These are the activations of a small neural network, seen along a few directions. Each row is one input.
Each table varies a few parts of the input and shows all the possible inputs, shuffled.
A made-up example of a description, with smaller parts first: one of 2 separate values, together with either a single point or one of 9 places along a line or (one of 4 places along a line, together with one of 5 places around a ring).
Shared parts are said once, and a part with two or three values counts as separate values.

A family of inputs:
r1: -10, -24, -9, 24, 59, 8, -17, 40, -57, -14, -10
r2: -5, 7, -34, -9, -15, 3, 19, -37, -1, 19, 37
r3: -28, -3, 2, 53, -5, 13, 33, 53, -32, -13, -28
r4: 48, -72, 47, -22, 17, 23, -27, 4, -6, 8, -1
r5: 7, -28, 56, -20, -10, -7, -11, -19, 9, 58, -74
r6: -7, -12, 16, 3, 50, -8, -32, -19, 22, -18, 56
r7: 26, -1, 9, 6, 42, -10, -31, 34, -27, -28, 23
r8: -31, 0, -14, 9, 6, -45, 6, 62, -10, 5, -65
r9: -8, 9, 29, 46, -10, 0, 19, -15, 33, -19, 31
r10: 22, 4, -43, -36, 8, 46, -46, 0, 6, -36, 26
r11: -2, 28, -19, -23, 20, -25, 11, -25, 55, 10, -18
r12: 11, -43, 43, -25, -29, 5, 12, -31, -43, 58, -8
r13: -15, 27, -46, -36, -42, 31, -16, -41, -23, 8, 24
r14: 31, -12, -30, -19, 42, 22, -18, -5, 34, -16, 41
r15: 21, -40, 64, 8, -30, 39, 26, -14, -5, 18, -26
r16: -20, -18, -32, 7, -8, -25, 36, 43, -61, 11, -10
r17: -1, 0, -4, 13, -22, -32, 16, -5, 15, 11, 53
r18: 22, 9, -9, 36, -29, -24, -8, 17, -34, 8, 8
r19: 4, 9, 20, 61, -23, 4, 7, 10, -10, -37, -12
r20: -16, 41, -39, -54, -12, -4, -24, -3, 32, -6, -27
r21: -9, 24, -13, 0, 4, 33, 52, -40, 33, -10, 13
r22: -11, 37, 17, 0, 22, -51, -6, 4, -4, -4, -42
r23: -11, 38, -27, -24, -36, 53, 6, -17, 11, -26, 14
r24: -15, 20, 14, 2, 0, -51, -9, 4, 62, 11, -5
Changing only one part turns r14 into r11. The same change can be made to r4. Which row results? -> r5
What is each input in this table made of? -> one of 4 separate values, together with either a single point or one of 5 places along a line
Which other rows agree with r16 in the choice among 4 separate values? List them by row number. -> r2, r12, r13, r17, r18

A family of inputs:
r25: -6, -21, 3, 3, 29, -34, 0, 40, -54, -4, -47
r26: 11, -46, 35, 32, 26, -17, 0, 39, -44, -9, -20
r27: -17, -7, 32, 37, -24, -38, 44, 12, -11, 20, -51
r28: 12, 12, -27, 3, 34, 35, -25, -7, 9, -33, 68
r29: -14, 54, -30, 2, -36, 16, 16, -27, 34, -9, 41
r30: 9, -34, 54, 53, -8, -14, 30, 20, -22, 9, -22
r31: -32, 4, 1, 7, 1, -50, 12, 28, -19, 14, -72
r32: -5, 38, -58, -26, 27, 18, -31, 0, -6, -31, 40
r33: 10, 23, -12, 20, -13, 35, 0, -19, 26, -18, 70
r34: -22, 65, -57, -21, 3, 0, -10, -14, 31, -15, 17
r35: 27, -15, -1, -73, -18, 49, -28, -59, 53, 22, 36
r36: 27, -75, 62, -37, -19, -1, -7, -13, 3, 53, -61
Changing only one part turns r35 into r36. The same change can be made to r28. Which row results? -> r26
What is each input in this table made of? -> one of 2 separate values, together with either a single point or one of 5 places around a ring
Which other rows does r34 become when the place on the ring of 5 takes its other values? List them by row number. -> r28, r29, r32, r33
